A small network was shown many inputs. Here are its activations along a few directions, one row for each input.
Each table varies a few parts of the input and shows all the possible inputs, shuffled.
Descriptions start from the smaller parts, as in this example, which fits no table here: values(3) and (point or line(9) or (line(4) and ring(5))).
Shared parts are said once, and a part with two or three values counts as separate values.

Other details of the inputs shift rows strongly along two fixed directions, in all tables alike. That doesn't count.

Rows:
r1: [-40   6 -31 -21 -22  21 -12  15  15  -6 -11   6]
r2: [ 19   8  27  34  24 -17  12 -30 -16 -23  11   0]
r3: [ 15   1   0 -31   6  -3  16  31 -10  18 -25 -22]
r4: [ 32  -5  -4 -14  21   9 -17  16 -21  24 -15 -18]
r5: [ -3 -10  19  -7  14 -12  20  27   1  19 -28 -35]
r6: [ 39  17   6   9  20  -9  12 -26 -27 -24  12  14]
r7: [ 22  12  12   8 -12 -31  49 -16  -9 -11  15  17]
r8: [ 36 -28  22 -30  25  13 -21  13  13  11   8 -24]
r9: [-35  15 -22  18 -34   0  21 -33  13 -17  29  48]
r10: [-39  -7 -14  19   5  23 -43   0  17   7  -3  -5]
r11: [ 39  17   2   9  16 -14  10 -24 -27 -30  14   7]
r12: [ 38 -14   8  -4   1 -10 -20  24  -9  29 -10 -13]
r13: [-41  -4 -19 -11 -36  13 -13  13  24  16  -6  19]
r14: [ 43   4  13  19  -2 -26  10 -22 -19 -15  22  14]
r15: [-36  27 -30   9 -18  16  24 -31   4 -32  22  39]
r16: [-22   7 -31  -4  -5  28 -49  15   9  -2   0   6]
r17: [ -6 -14  19 -10  10 -11  16  24  -1  15 -29 -37]
r18: [ 42   6  17  21   1 -22  12 -26 -20  -9  20  22]
r19: [-60  -5  -7   2 -11  17 -11  11  25   4 -15  -2]
r20: [ 18 -23  25 -49  12   8  10  18  21  17   1 -29]
r21: [-32  15 -17  16 -39  -7  19 -29  14 -32  29  42]
r22: [ 13  -1   2 -33   7   0  16  25 -11  20 -28 -16]
r23: [ 42   5  10  23   2 -18  13 -29 -20  -2  23  19]
r24: [-60  -7 -15   4  -9  21  -8   9  24  12 -13  -5]
r25: [ 14 -15  20   5  23  -7 -19  17  -9  13 -19 -38]
r26: [-37  -4 -11  19   1  18 -47  10  20  -1  -5  -8]
Each input here is: values(2) and (point or (values(3) and line(4))).
Changing only the values(2) part turns r4 into r15. The same change can be made to r16. Which row results? -> r3
Change only the values(2) part in r23. List by row number the other rows that result. -> r9
Change only the values(3) part in r3. List by row number the other rows that result. -> r5, r7
Change only the line(4) part in r5. List by row number the other rows that result. -> r17, r19, r24

Rows:
r27: [ 45 -22   8 -24  13   1 -25  30  -3  37 -15 -27]
r28: [ 20 -11   7 -34   5  -1   7  35  -7  38 -24 -24]
r29: [-39  -3 -24  13 -19  25 -48   8  17   7  -8  10]
r30: [-51   6 -27  -4  -8  28 -34   9  22  -8  -7   0]
r31: [-54   0 -21  -6 -15  31 -20   9  30   0  -4   0]
r32: [-37  17 -16  32  -8  14 -22 -53  24 -51  48  39]
r33: [ 11   8   9  20   4 -19  40 -21 -18  -7   8   9]
r34: [ 16  16   6  20   7 -25  26 -18 -24 -16   3   6]
r35: [ 24   7  17  15  24 -10  18 -25 -14 -27  15   6]
r36: [ 29 -21  17  -5  12  -7 -29  32 -11  40 -20 -32]
r37: [ 35  12   9   7  10 -11  16 -20 -20 -18  17  19]
r38: [ 18   7  13  -7  -6 -20  46 -20  -7 -11  14  12]
r39: [ 27 -10   0 -30   8   0  -4  36 -17  29 -27 -28]
r40: [-53  -8 -19   1 -34  14 -17  17  30  10 -11   7]
r41: [  9   1  21   2   9 -20  47 -19   0 -23  12   3]
Changing only one part turns r31 into r33. The same change can be made to r41. Which row results? -> r40
Describe the family of inputs behind these rows. -> values(3) and line(5)
Change only the line(5) part in r38. List by row number the other rows that result. -> r27, r28, r37, r39
Change only the values(3) part in r35. List by row number the other rows that result. -> r29, r37
